[106 -77  37  28]  gedon
[-43  85 -46  39]  nonu
[87 87 38 38]  Niri
[-89  75 -90  75]  dele
[ 81 -24  38  67]  Tum
count Niri: [38] => 2
present: [-43  85 -46  39] => yes
miss Tum: [-24  67  38] => [81]
count dele: [75] => 2
miss dele: [ 75 -89  75] => [-90]

[ 28  38 -39 110  97  19 104   8  43  66  82   3 -72  48  51  19  41 -17
 -12 107  83] : vum
[ 28  38 -39 110  97  19 104   8  43  66  82   3 -72  48  51  19  41 -17
  19  42  49] : fon
[-21  27  16 -74 -91   8 -60   1  -9 -34 -55 -19  63 -14 -27  27 -25  50
  36 -59 -35] : Siv
[ 29  50 -72  24 -19  29   8  35 -12   8   8  29  29  29   8  49  47   8
  20  37  22] : Topa
[  36   46  -26  -79  -81  -17 -105   17  -49    6  -40   12   94    8
  -13   37   19   12   53  -75  -70] : lil
[-16   5  58  55  60  37  76  -6  51   3  48  18 -23  26  39  14   1  19
  -2  51  61] : sudib
[  36   46  -81  -79  -81  -17 -105   17  -49    6  -40   12   30    8
  -13   37   19   12   53  -48  -32] : Teru
count Teru: [-81] => 2
count Topa: [29] => 5
present: [29  9 35] => no

[  6 -53 -36 -18] = zonuf
[20  5 73 74] = vofup
[ -8 -40 -19  -2] = baf
[-28  33 -75  39] = Bapan
[  9 -44 -74 -44] = Rarek
[-47 -48 -48 -48] = Kel
[ 23 -23  72 -31] = ruvi
present: [-44 -74] => yes
count Kel: [-48] => 3
count Rarek: [-74] => 1
miss vofup: [74  5 20] => [73]
miss Bapan: [ 39 -75 -28] => [33]
miss vofup: [73  5 20] => [74]

[ -3  15 -15  -7  20 -19 -10  27   6 -14 -40  18 -15 -46 -28 -35 -25  33
 -23  -7   9  31  25 -18  19 -26 -34 -18   6  16 -13  -2] = bamef
[ -18  -33   25  -31   -3   37  -33  -24  -27  -33    0 -100  -15   40
   20   38   41  -51   43  -26  -46  -11  -33   32   21   17  -32   34
  -52  -50   37  -12] = bor
[ 19  -6 -18  10   3 -17  -1   5  40  22  64 -34   9  25 -26  13  24   7
  48  61  -6  18   9 -26 -30  88  13  18 -29  14  -3  25] = guve
[ 16 -16  49  -8  11  41 -15 -11 -16   8  17 -22   6  30  34  29  39 -31
  33 -25  -4  -4 -22  42 -31   0  41  10 -12 -21  34   2] = Moriv
count bor: [-33] => 4
count guve: [-6] => 2
miss bor: [  25   32  -51  -12   21  -11  -33  -15 -100  -50  -32  -31    0   40
  -46   38   34  -27  -52   37  -26  -24  -33   37   17  -33  -33  -18
   43   41   -3] => [20]
present: [  9 -26] => yes

[-18  90  74 -37  18  33 -17]  mepu
[-19  86  78 -37  16  32 -13]  riti
[-20  87  86 -37  11  75  -2]  Zati
[-19  82  81 -37  14  32  -9]  geko
[-21  65  90 -36   8  29   6]  Negu
miss Zati: [ -2 -20  75  86  11 -37] => [87]
present: [-37  14  32  -9] => yes
miss Negu: [-36   8  90  29  65 -21] => [6]
miss mepu: [-18  90  74 -17 -37  33] => [18]
present: [ 86  78 -37] => yes
miss Zati: [ 75  11 -20 -37  -2  87] => [86]

[ -4 -13   3 -31] : tanan
[-1 -5  0 -2] : zeti
[-45 -46 -45 -45] : tagav
count tagav: [-45] => 3
present: [ 0 -5 -1] => no

[  5  16 -20  16  38   4   4  62 -38  85  16 -55  37] -> mil
[-11  20 -24 -19  40 -26 -14  46 -12  50  19 -62   1] -> vumi
[ 10  15 -12  16  43   8  13  63 -41 101  19 -59  43] -> Rit
present: [  4   4  62 -38  85] => yes
present: [  5  16 -20] => yes

[12 31 18 28 11 10 17  9 14 26 79 12 18 43  4 19 13 24 23 14 27 20 93 24] = veru
[ 12  31  18  33  38  13  22  12  16  43  99  19  17  59  14  20  12  41
  34  15  40  34 106  19] = nebe
[ 8 12 17 31 27 27 14 16 11 23 75 15 18 22  3 16  6 52 34 29 49 15 49 25] = Kuv
[ 4 10 10 23 51 16 16  7  9 14 33 12 11 27  6  9  5 29 24  9 23 23 46 15] = nupe
[ 8 13  9 44 59 21 20 13 20 25 59 18 34 45  4  8 22 29 20 12 40  8 52 32] = lasu
[ 8 27 16 58 53 11 21 20 25 15 83 15 42 72 14 11 22 52 32 27 48 23 60 29] = ruri
[10 18 10 39  8 27 15 19 26 41 71 12 36 32  3 14 17 29 22 18 43 25 50 41] = dubi
[ 12  23  15  47  53  18  13  11  30  18  79  15  37  72  10  20  28  44
  45  29  58  24 106  22] = dibi
[ 4 15  9 58 23 21 13 20 13 43 33 12 42 46  4 20 17 30 20  9 44 30 46 41] = roped
[ 9 15 11 17  8 16 22  9 20 14 99 19 14 29  6 10 20 38 25 28 39  9 58 17] = pebed
[ 4 10 10 23 51 16 16  7  9 14 33 12 11 27  6  9  5  9 24  9 23 23 46 15] = kif
[ 8 10 11 31 31 23 19 13 30 15 88 17 28 44  5  8 28 37 23 26 58 20 57 23] = pode
present: [19 99] => no
miss dubi: [10 22 14 12 39 71 19  3 29 41 26  8 43 50 15 41 36 27 18 32 18 10 17] => [25]
count lasu: [8] => 3
count roped: [46] => 2
miss nebe: [ 12  43  12  22  17  99  12  19  31  59  33  19  41  13  40  34  38  14
  15 106  34  20  18] => [16]
present: [79 15] => yes

[-46 -66  13 -20 -45  43 -54 -18  28  31 -49  38  43 -12  33] -> beri
[ 35  12  13 -60  46  -9  13  17  11 -81  39  94  29 -56 -28] -> Ladu
[  1 -37  11 -33  19  24   0  31  36  79 -21 -30  18  46 -60] -> Mamuk
[  5 -38 -22  35  24   7 -16 -54  37  -3 -38 -27 -38 -71 -45] -> Dipa
[ 34 -11  12 -11 -59   5 -75  16   1  20  46  20  26 -34  44] -> vudo
[-23  -5 -16  35 -56  -3 -45  13 -33 -18 -22  69  41 -17  16] -> Tufu
count Dipa: [-39] => 0
miss Mamuk: [-21  36 -60 -37   0  24 -33  31  79  11  46   1  18  19] => [-30]

[-41 -10  54  25  27 -17 -23  14 -72] : kefa
[-37   7  48  36  28 -18  63  23 -72] : fil
[-56  -8  45  20  20  -6 -71  18 -57] : bem
[-22  28   1  33   0 -22 -22 -22   0] : novor
[ 39  38 -11  52 -15  -5 -14 -11 -14] : kep
[-41 -10  54  25 -41  39 -72 -72 -72] : pak
[ 85 -10  54  25  27  39  65  14 -72] : dos
[ 31  33 -31  10 -26  12   4  -8   8] : mekef
count pak: [-72] => 3
count novor: [-21] => 0
present: [ 85 -10] => yes
count kep: [-15] => 1
miss bem: [ 18  20  -6 -56 -71  45  20  -8] => [-57]
present: [-72  14] => no

[ -2 -71  -3  -9 -10] -> viso
[ -2 -68  -2 -11  -6] -> vala
[ -1 -72  -3  -8   9] -> bimot
[ -1 -83   4   1   9] -> zodep
[ -2 -72  -3  -7 -10] -> Losen
[  2 -81  -4  -1 -10] -> Muki
[3 3 3 4 3] -> fuziz
[  4   3   4 -12   3] -> tek
[  0 -53   0   2   7] -> dusif
count fuziz: [4] => 1
count tek: [3] => 2
count fuziz: [3] => 4
present: [-7 -3] => no
miss Losen: [-10  -7 -72  -2] => [-3]
present: [  4 -12   3] => yes

[ 19  26   2  60 -74  60] -> tufit
[ 42 -43  62  28 -39 -34] -> vit
[  8 -13   7  -5  42  11] -> Bubip
[  7 -48   9  20 -23 111] -> pabus
[ 59 -38  54 -77  70 -57] -> nera
[-35 -44  56   2  -5  73] -> nik
[  6 -47  10   3  36 -13] -> Tapuv
[  9  66   9  23   9 -61] -> lodit
present: [-44  56] => yes
count lodit: [9] => 3
present: [  9  23   9 -61] => yes
present: [ 54 -77  70] => yes

[44 24 10  9  3 45 98 57 44 16 35 44 24 12 30 60 20 69 19 17 22 45 79 20
 17 95 26 15 13] : ped
[12 20  7 10  1  4 32 43 39  7 33  4 22 42 28  9  7 80  9 22 22 39 77  1
 12 44 15  3  4] : pobud
[44 24 24  4  3 45 98 57 44 16 35  6 24 12 24 20 36 68  9 29 11 63 65  4
 46 75 39 25  5] : Nagi
count ped: [44] => 3
count Nagi: [4] => 2

[-20  18  12  37  18  10  17   2 -41  14  20 -17 -15 -40   2  -3  12  15
  -4 -18 -48 -19  62  18  21 -10  28  -2  83   9 -58] : veton
[-33 -50   2  22  38  41  53  -5  58   3  37  38  12 -50 -19 -41 -10 -17
 -71  35 -28 -11 -16  18  21 -10  28  -2  83   9 -58] : nipoz
[-20  18  12  37  18  10  17   2 -41  14  20 -17 -15 -40   2  -3  12  15
  -4 -18 -48 -19  62  -6 -24   6  18   2 -45  -9 -15] : dasa
[-20  18  12  37  18   2  17   2 -41  14  20 -17 -15 -40   2  37  12  15
  -4 -18 -48 -19  62  -6 -24 -13  18   2 -45  -9 -15] : Bulo
present: [-24   6  18   2] => yes
present: [10 17  2] => yes
count nipoz: [-28] => 1
count Bulo: [37] => 2

[ 63 -12  -5  34  18   5 -25 -53  33  24 -25  19 -23 -27   6 -19  70   4
 -48  88 -59   7   3]  Sol
[ 24 -29  -7  -5   8   0 -31 -49  46  28 -28 -46 -26 -31 -36   4  55 -21
 -23  62 -40   0  24]  Dov
[-36 -56 -66 -29 -20   5 -16 -31 -62   0 -14 -25 -11 -12 -59 -11 -26 -32
  -3 -16 -44 -42  -6]  vot
[ 28 -42 -20  13  19   9 -43 -67  34 -21 -19 -20 -21 -28 -46 -12  53 -29
 -23  73 -12 -12   7]  Kelas
miss Sol: [-59  -5 -53 -25 -48   3   7   5 -25 -19  33  88  24  70 -27  63  34 -23
   4 -12   6  18] => [19]
miss vot: [ -3  -6 -32 -16 -16 -36 -59 -62 -42 -26 -29   5 -25 -11 -20   0 -31 -11
 -14 -66 -44 -12] => [-56]
count Kelas: [-20] => 2

[ 26  20  -5  -3 -11  18 -16 -23 -16  39 -25] : meka
[  6  22  10  -3  -4  41 -25 -18 -16  -8  43] : dafa
[103  66   9  12 -69  17 -20  43  23 -20  31] : liva
miss dafa: [ -8  41  10 -16 -18  -4  43   6 -25  22] => [-3]
present: [10 22] => no
present: [-3 -5] => no

[ 16 -60 -53  -8 -20]  fibu
[ 61 -21  61 -21 -21]  gerus
[ 43 105  90 -36  21]  dag
[-61 -12   8   3  41]  zoz
[ 38  31 -45 -93  40]  Mubar
present: [3 8] => no
present: [-53 -60] => no
count gerus: [-21] => 3

[-38 -12  12  49  98 -68 -81 -31 -26 -27  64 -80  92 -75  16   5   6 -78
  45 -11  29   3 -79  62  35  79  37] = nar
[-38 -12 -12  49  98 -68 -81 -31  52 -27  64 102  30 -75  16   5 -23 -78
  30 -11 -33   3 -79  62  35  79  37] = veb
[ -23  -76   23  -92   34  -85   67    7   -6  -29  -86 -102   44  -75
   79   47  -85  -58  -64  -66   79   56   -1   49   70   77   77] = lile
count veb: [30] => 2
miss nar: [ 62 -78 -12   6  64 -31  92  98  79  35 -75   5  49 -80 -38 -26  29  45
 -27   3 -81  37  16 -11 -68  12] => [-79]
miss nar: [  6  92 -12 -11  62 -80  45 -79 -31 -38  98  29  12 -81 -78  37  35  64
 -26  49 -75 -27  79  16   3 -68] => [5]

[ 25  21   7   3 -31  40   8 -23 -12] : fav
[ 12  -9  52  -1 -30  25   0  78  95] : gopi
[ 18  61  56  25 -17  -8 -11 -23 -72] : Gilub
[ 31  13   6  15 -41  13  51 -24 -81] : kaga
[  4  14   5  48 -36  22  -9 -22 -42] : vutus
[ 12  -9  52  -1 -30  36  36  46 -16] : loku
[  2 -41 -23  21 -14  20  -2  29   8] : Pob
count loku: [12] => 1
miss gopi: [ 52 -30  -1  12  78  25  95  -9] => [0]
miss gopi: [ 52   0  12  95  25  -9  78 -30] => [-1]
miss fav: [-31 -12   7  40   3  25 -23  21] => [8]
miss Pob: [ -2   2 -14  21 -23 -41   8  29] => [20]

[ 28  47  24 -35  68  50 -86  31  15] -> Dagi
[-19 -42 -68  -1 -72   2  36  37 -63] -> Babom
[-19 -42 -68  -1 -72   2  36   2 -63] -> pes
[-19 -42 -68  -1 -20 -29  42 -23 -67] -> Fako
miss Fako: [-29  -1 -67 -42 -23  42 -20 -19] => [-68]
miss Babom: [-63  37 -19   2  -1 -42 -72 -68] => [36]
miss Fako: [ 42 -67 -68  -1 -42 -20 -29 -23] => [-19]
present: [-85  31] => no

